A small network was shown many inputs. Here are its activations along a few directions, one row for each input.
Each table varies a few parts of the input and shows all the possible inputs, shuffled.
Descriptions start from the smaller parts, as in this example, which fits no table here: line(6) and (point or line(9) or (values(3) and ring(5))).
Shared parts are said once, and a part with two or three values counts as separate values.

Other details of the inputs vary at random and push rows far along two fixed directions, the same in every table; ignore that.

A family of inputs:
r1: [  1 -13  -9   0 -26   9 -29  28   3 -28  15 -10  -3  12  26]
r2: [ -8  19 -10   6  24 -25  41 -35  18  10  -4  -8  30  22 -20]
r3: [ -5 -26  -2   2 -35   5 -44  36  -2 -36  20 -25  -1   6  30]
r4: [  0  14   1   3  23  -5  22 -17  -4  20 -14  11  12 -14 -20]
r5: [ 20  19  14 -22  27  35  19 -22   5  35 -31  29 -50 -31  -2]
r6: [ -5 -16  -5   3 -20  -2 -25  20   1 -26  16 -20   8   9  18]
r7: [ 18 -10  27 -22   2  41  -8   5  -8  24 -20  28 -71 -36  -8]
r8: [-12   5   1   3  -2  -5  -1  -1   7 -15   4  -9  17   2   5]
r9: [ -8  -2   1   1  -4  -7   4  -7  14 -14   7 -11   5  14  -2]
r10: [ 25  -7  12 -21   4  36  -7  16 -14  33 -22  37 -65 -26  -6]
r11: [-12   3  -2   6  -6 -11  -4   4   3 -15   4 -17  25   2   9]
r12: [  8  17  -2  -1  23  -5  24 -28   7  26 -18  -2   6  -9  -4]
r13: [ -5 -15   1  -3 -28   9 -33  24   5 -31  14 -22  -7   4  32]
r14: [-11  -1  -7   4  -5 -13   5  -6  15 -18  11 -14  12  20  -2]
r15: [  1  -6   9   1  -2   6 -11   8  -9   3  -6   2  -4 -22  -1]
r16: [ -4 -13   0   7  -7 -14  -2   0   3  -7   8 -14  11   8  -7]
r17: [ -2 -16  -9  -1 -24   1 -22  30  -1 -20  15  -6  -6  20  12]
r18: [ -3   1  -2   0  -5  -5  -4  -2   8  -7   2 -21  11   6  19]
r19: [ 17 -17  21 -26  -6  45 -23  26 -14  16 -15  32 -80 -32   0]
r20: [  9  -2   0  -4   5   6  -3  -1  -3  11  -7   1 -10 -12   2]
r21: [ 19  -2  22 -25   3  40  -6   5  -6  27 -24  25 -71 -33   2]
r22: [ -5  -7  -8   0 -19  -3 -21  18   4 -21  11 -25   8  11  29]
r23: [ -4   0 -11   2  -2 -12   5   1   8  -7   6  -7  10  21  -2]
r24: [ 11   5  -4   5  21  -9  29 -25   4  24 -10  15   5   4 -30]
r25: [-15  33  -9  18  24 -39  47 -50  -3  15  10   6  42  21 -26]
r26: [-11  -2  -3   7  -3  -8  -4   8  -1 -15   7  -7  21   3  -3]
r27: [ -6  -6  -4   8  -5 -19   2  -4   7  -8   7 -20  19  13  -3]
r28: [ 6  8 -7 -4  7  2  6 -6  6  8 -7 -1  0  2  9]
r29: [  5  22   1   4  33  -9  46 -38 -11  37  -4  27  14  12 -29]
r30: [ -6  -1 -10   3  -3 -10   5  -2  12 -15  10  -4   9  22  -5]
r31: [ 25  -1  20 -23   5  42 -13   6 -11  32 -29  19 -63 -47  14]
r32: [  1  16 -15  11  22 -24  29 -30  12  13  -6 -10  39  13  -8]
r33: [ -2   0 -10   2  -2  -9  -5   3   2  -4   3 -16  15   6  12]
r34: [  0  -7  -6   7  -5 -11  -8   0   2  -6   5 -18  16   2   9]
r35: [ -9 -21  -1   4 -24  -6 -22  21   2 -27  19 -16   1  15   5]
r36: [  1  -2 -13  12   1 -18   3  -7   4  -4   6 -15  30  11   0]
r37: [  6  -2  -2  -5  -1   9   4   1   7  -1   0  12 -17   9  -7]
r38: [-5 14 -2 -4 12  0  9 -2 -1  6 -8  4  5 -6 -1]
r39: [ 21 -19  25 -22  -9  42 -25  22 -17  21 -18  26 -77 -42   0]
r40: [-12 -12  -8   0 -20  -6 -17  19   7 -31  20 -14   2  22   9]
r41: [  4  22 -14  10  21 -20  36 -35  17  13  -7  -7  37  20  -7]
r42: [ 18  -7  25 -18   1  42  -6  10 -29  27  -5  51 -62 -18  -8]
r43: [ 14 -10  22 -24 -12  50 -23  28 -28  12   1  47 -74 -15  10]
r44: [ 20  17  16 -22  28  28  26 -23   1  46 -33  32 -55 -27 -15]
r45: [ -5  -8 -12   2 -17  -2 -21  16   8 -28  15 -15   8  15  22]
r46: [ -1  -4  12   0  -4  10  -9   6  -4  -3  -5   3  -6 -19  -1]
r47: [  4 -31  -9   4 -37   5 -49  47 -11 -28  19 -14  -4   6  28]
r48: [  1  14   7   5  25  -7  26 -26   0  23 -17   7  15 -17 -21]
r49: [ 5 -3  4  1 -2 11 -6 12 -7  1 -4 16 -5 -9 -6]
r50: [ -6  15 -11   9  10 -15  17  -8   4   0  -1   0  34  13  -6]
r51: [ 24  -3  26 -21   5  45  -9  -1  -5  27 -26  23 -64 -46   6]
r52: [ -6 -10  -7   7  -3 -17   0   1   2  -7   9  -9  13  13 -10]
r53: [  3  -2 -14   8  -3 -13  -2   2   3  -4   5 -12  25  14   9]
r54: [ 16  24  17 -21  30  30  22 -16  -6  45 -38  36 -44 -39  -9]
r55: [ -8  10 -13  10  11 -20  11  -5  -1   1  -1  -4  36   7  -7]
r56: [ -9  14  -3   9  16 -21  33 -40  24  -2   1 -12  27  16 -18]
r57: [  7  12   8   2  21   0  26 -35  13  19 -15  -2   6 -10 -11]
r58: [ 26   6  16 -15  25  31  24 -20  -2  43 -28  44 -53 -25 -30]
r59: [ -6 -18 -13   3 -18 -12 -20  26  -3 -19  16 -13   7  19   7]
r60: [-12  -4  -9   3 -15  -2 -20  24   0 -28  13  -4  12   9  13]
r61: [ -8 -16   1   2 -24   1 -34  35 -11 -22   9 -16   5  -7  20]
r62: [-10 -17   1   1 -25   0 -37  39 -12 -22  10 -16   5  -4  22]
r63: [-10 -14  -4   8 -18  -9 -26  27  -9 -20  11 -14  17   0  10]
r64: [  3  -4   0   1   5  -1   9  -8   5   4   0   8  -5   5 -16]
r65: [ -4  21 -12   6  20 -20  30 -31  17   7  -5 -16  35  15  -2]
r66: [ -3   4 -10   8   3 -12   3   6  -4   0   0   1  27   6  -4]
r67: [ 26  10  20 -16  28  29  17 -26  -3  48 -36  25 -45 -43 -10]
r68: [ -1   2  -2   1  -6  -3  -4  -4   9  -8   2 -22  10   2  18]
r69: [-11 -24  -2  -2 -35  -2 -37  37  -1 -34  21 -24  -6  16  24]
r70: [-12 -14   3   0 -28   7 -35  33  -2 -35  14 -14   0  -2  23]
r71: [-12 -13   1  -3 -26   4 -35  37  -8 -27  11 -16   1  -1  26]
r72: [ -9   1  -6   5  -2 -12  -6   9  -4  -7   2 -10  21   0   5]
r73: [ -3  -5 -11  11   2 -22   9  -6   4  -3   8  -7  22  18 -16]
r74: [-10  -3   5   8  -3  -8  -3   1   2 -12   4  -9  21  -1  -3]
r75: [  5  23   0  -2  25   0  32 -38  18  17 -16   1   4  -4  -6]
r76: [  3  15  -3  -2  28 -11  35 -29   7  27 -15   7   4   1 -24]
r77: [ -7  21   4  -2   7  -3  17 -18 -13  13   7  20 -12   3  -6]
r78: [ -2  -6 -10  10  -7 -11  -5   0   7 -16  11 -15  23  14   5]
r79: [ -9  13  -8  15  18 -22  25 -22   8   0   0  -1  43  10 -21]
r80: [-12  -7  -8   3 -13  -9 -20  28  -9 -18   9 -12  18   4  12]
r81: [ 10 -27   2  -5 -32  24 -45  42  -9 -20  10   0 -27  -5  25]
r82: [ -7  25 -12   9  25 -22  34 -26  10  10  -8  -1  41  11 -15]
r83: [ -2 -21  -2   7 -24  -5 -31  19  -1 -23  14 -27  11   0  21]
r84: [ -2  10   5  -6   5  11   1   0   2   0  -8   9 -10 -13   2]
r85: [ -4   1  -5  14   4 -18  18 -12 -15   4  19   8  30  26 -18]
r86: [ -3 -13   8  -4 -16  13 -27  27  -9 -14   3   2 -14 -14  10]
r87: [  1 -20   5  -7 -20   7 -25  26  -6  -8   5  -8 -21  -3  11]
r88: [ -8 -15  -9   8 -16  -9 -26  29 -11 -20  13  -7  18   4   6]
r89: [  3  -5   1  -6  -1   2  -3   6  -2   7  -4   0 -16  -3  -1]
r90: [ -7  -4   2  -8 -12  15 -22  26  -4 -17   3   5 -15  -8  14]
r91: [  4   9  10   3  21  -4  32 -38  13  18 -11   4   1  -5 -28]
r92: [ -8   4  -9   7  -3  -6   0   6   5 -17   7   0  23  13   0]
r93: [ -2 -18   3  -7 -30  16 -33  41 -27 -15  24  13 -24  17  21]
r94: [-16  33  -2  20  28 -34  57 -60   2  12  12   9  43  22 -38]
r95: [ -4  11 -12  19  19 -26  26 -22   3   7  -2   1  49  10 -24]
r96: [-19  38  -7  18  23 -33  54 -56   8   3  16   5  43  28 -28]
r97: [ -3   1   0   2  -6  -1  -4  -8  14 -15   5 -19   9   3  14]
r98: [ 24  14  18 -19  28  29  17 -23  -3  49 -38  22 -45 -40  -3]
r99: [  6   8   1   2  24 -10  31 -32   7  25 -13   6   2  -3 -28]
r100: [-16  -1  -4  14 -19 -21  -9   5 -19 -16  30   0  14  16  -1]
Each input here is: ring(5) and (values(2) or (values(3) and line(6))).
The inputs of r53 and r81 match in every part but the ring(5) part. If r59 is changed in the same way as r53 into r81, which row does it become? -> r64
The inputs of r29 and r85 match in every part but the ring(5) part. If r27 is changed in the same way as r29 into r85, which row does it become? -> r39
Change only the line(6) part in r70. List by row number the other rows that result. -> r8, r60, r84, r90, r92
A walk changes only the ring(5) part. It starts at r80 and steps to r4. List the rest of the walk in order. -> r26, r90, r38
Change only the values(3) part in r20. List by row number the other rows that result. -> r4, r52
Change only the line(6) part in r71. List by row number the other rows that result. -> r11, r38, r50, r54, r82

A family of inputs:
r101: [-18 -10  -5  17 -15 -23 -13   9 -12 -24  26  -8  33  11  -4]
r102: [ -4 -18  20 -25 -29  37 -42  45 -23 -12   9  23 -71 -14  21]
r103: [ -7  -3  -1  15 -17  -7  -6  -3  24 -35  11 -30  39  14  14]
r104: [ 21 -27  15 -15 -18  36 -36  36 -29  15  -5  25 -57 -29   8]
r105: [ 10  -7  -2  -3  -1  12  -8  10  -9   6  -2  21 -20  -9  -6]
r106: [ 17 -13  13 -18 -14  38 -35  46 -35  18 -11  30 -50 -28  19]
r107: [ 25  40  12 -10  53  15  54 -73  18  54 -41  11 -11 -30  -5]
r108: [  7  38  15   3  54  -4  69 -71   4  55 -27  36  -4 -20 -53]
r109: [ 14   0  10 -28   0  39  -7  14  -4  15 -12  36 -71 -11   3]
r110: [  5   4  18 -17   0  35 -20  28 -35  20 -13  43 -47 -38   6]
r111: [-19 -24 -14  16 -19 -19 -28  29  22 -52  15 -47  60  20  14]
r112: [-20 -16 -21  13 -29 -29 -33  26  18 -48  19 -64  48  17  35]
r113: [-22  -5  -4  10 -17 -21  -6   7  -4 -28  28 -15  22  24  -1]
r114: [-14 -28 -13  22 -32 -32 -25  21  -2 -38  37 -35  40  40   7]
r115: [ -7  -2 -12   9 -15 -15 -15   3  16 -26  10 -45  32   9  30]
r116: [ 14  13   1  -3  25   7  29 -29   6  29 -15  28 -21  -7 -28]
r117: [ -4  37 -18  16  46 -39  77 -72  28  21  -6   1  52  33 -44]
r118: [ 18   5   8 -19   4  38 -15  27 -23  24 -21  46 -52 -29   6]
r119: [ -6  36 -13  11  46 -44  61 -60  37  28 -36 -33  59  -7 -26]
r120: [ 1 -9  0  1 -6 -5  2  0 -3  1  9 -5 -1 16 -3]
r121: [-12 -11  -8   5 -15 -18  -3   7   5 -20  23 -19  19  39   6]
What do these inputs look like to the network? -> values(2) or line(4) or (values(3) and line(5))

A family of inputs:
r122: [-12  -7  -7  14  -7 -16  -3  12 -16 -14  22  12  23  21 -17]
r123: [ 16 -29  13 -19 -32  43 -61  50  -4 -16 -11 -10 -52 -40  43]
r124: [ -5   5  -2  11  13 -25  36 -38  16   5   7  -4  18  24 -33]
r125: [ -2  13  -3  17  21 -25  29 -29  -2  16  -3  -3  45   4 -20]
r126: [ 18  -8  14 -23  -2  41 -22  21  -8  14 -21  14 -56 -37  16]
r127: [ -6  22  -9   9  26 -23  34 -38  18   9 -10 -18  39   3 -10]
r128: [ -5   8   0  11  15 -22  37 -43  17   4   8  -4  21  24 -27]
r129: [ 27  18  29 -23  33  44  18 -14 -20  62 -46  52 -60 -58 -17]
r130: [  2   9 -14  12  19 -28  35 -31  14  13  -2  -5  31  21 -26]
r131: [  3 -27  -3  -9 -41  21 -53  55 -11 -30  18  -9 -26   6  39]
r132: [-18 -19  -4   1 -44   5 -56  62 -33 -39  34   7  -9   8  28]
r133: [ -3  23  -4   6  25 -14  27 -34  28   5 -22 -25  39 -11   0]
r134: [ -3  16 -10   9  21 -21  39 -39  18   7   3  -4  30  28 -18]
r135: [-26 -17 -11  15 -39 -24 -45  44 -18 -45  33 -34  41  16  31]
r136: [-12 -31 -14  13 -35 -20 -41  36  15 -48  17 -51  35  12  22]
r137: [  2  11  -4  10  23 -18  27 -34  27   8 -19 -24  39  -6 -11]
r138: [ 17   8  20 -34   6  50  -8  12 -14  30 -24  40 -83 -33  12]
r139: [ 24   5  25 -33   6  58 -24  16  -4  28 -45  20 -77 -70  26]
r140: [-14 -34 -17  14 -36 -25 -39  38   2 -44  29 -42  30  24  15]
r141: [  4  17 -14  13  21 -23  36 -39  14  13   0  -7  36  21 -14]
r142: [ -4   8  -2  16  20 -25  28 -25  -2  16  -4  -2  42   4 -26]
r143: [-10 -27  -2   5 -40  -4 -34  26  -1 -42  37 -20  -3  28  20]
r144: [ 17  17  12 -12  27  23  18 -24  19  27 -41   2 -15 -40   1]
r145: [ 10 -26  14 -16 -30  43 -53  61 -42  -4  10  44 -66 -22  13]
r146: [ 10  13  -2   4  28  -8  30 -37  11  24 -16  -2  14  -8 -15]
r147: [  0   8  -8  11  23 -24  30 -34  16  11  -7 -15  35   7 -20]
r148: [-18 -31 -17  10 -39 -24 -32  37   4 -48  37 -30  22  45  12]
r149: [ 18  -2  18 -28  -2  46 -28  23 -16  22 -25  21 -71 -50  24]
r150: [ -8   8  -8  15  16 -24  29 -16  -9  10   7  23  27  17 -41]
r151: [ -5  16   2   5  14 -11  34 -39  17   3   4  -3  13  18 -16]
r152: [ -3   5  -3  16  17 -28  26 -20  -4  16  -4  -1  38   4 -31]
r153: [ -4  18  -6   2  20 -11  35 -31  19   5  -2  -1  20  22 -12]
r154: [ 13 -14   9 -23 -25  41 -43  45 -17  -2  -4  14 -61 -21  35]
r155: [-11  22  -7  15  21 -22  35 -26  -3   6   6  18  40  19 -28]
r156: [ 22  26  20 -30  35  42  32 -27   1  51 -39  47 -67 -32 -14]
r157: [ 24  22  28 -24  34  42  19 -14 -21  62 -47  51 -60 -60 -14]
r158: [-26 -17 -10  11 -42 -19 -30  25   6 -58  44 -36  25  40  26]
r159: [-13 -21   1  -4 -40  16 -55  64 -31 -34  26  16 -22   1  23]
r160: [-18 -29 -15  10 -38 -21 -32  34   5 -50  39 -31  25  45  18]
r161: [  0  -8 -11   8  -7 -15  -1   1   5  -9  12 -13  19  22   2]
r162: [-14   5  -2   5 -10 -12   2  -9   6 -20  21 -13  10  21   8]
r163: [ 13  25   4 -12  24  14  24 -24  -1  35 -23  21 -24 -17   0]
What do these inputs look like to the network? -> line(6) and (values(2) or line(5))
The inputs of r137 and r123 match in every part but the line(6) part. If r161 is changed in the same way as r137 into r123, which row does it become? -> r141
The inputs of r159 and r132 match in every part but the line(6) part. If r157 is changed in the same way as r159 into r132, which row does it become? -> r135
Change only the line(5) part in r140. List by row number the other rows that result. -> r124, r130, r136, r148
Change only the values(2) part in r150. List by row number the other rows that result. -> r152
Which other rows agree with r129 in the line(6) part? List them by row number. -> r126, r131, r144, r151, r153, r155
Change only the values(2) part in r122. List by row number the other rows that result. -> r142
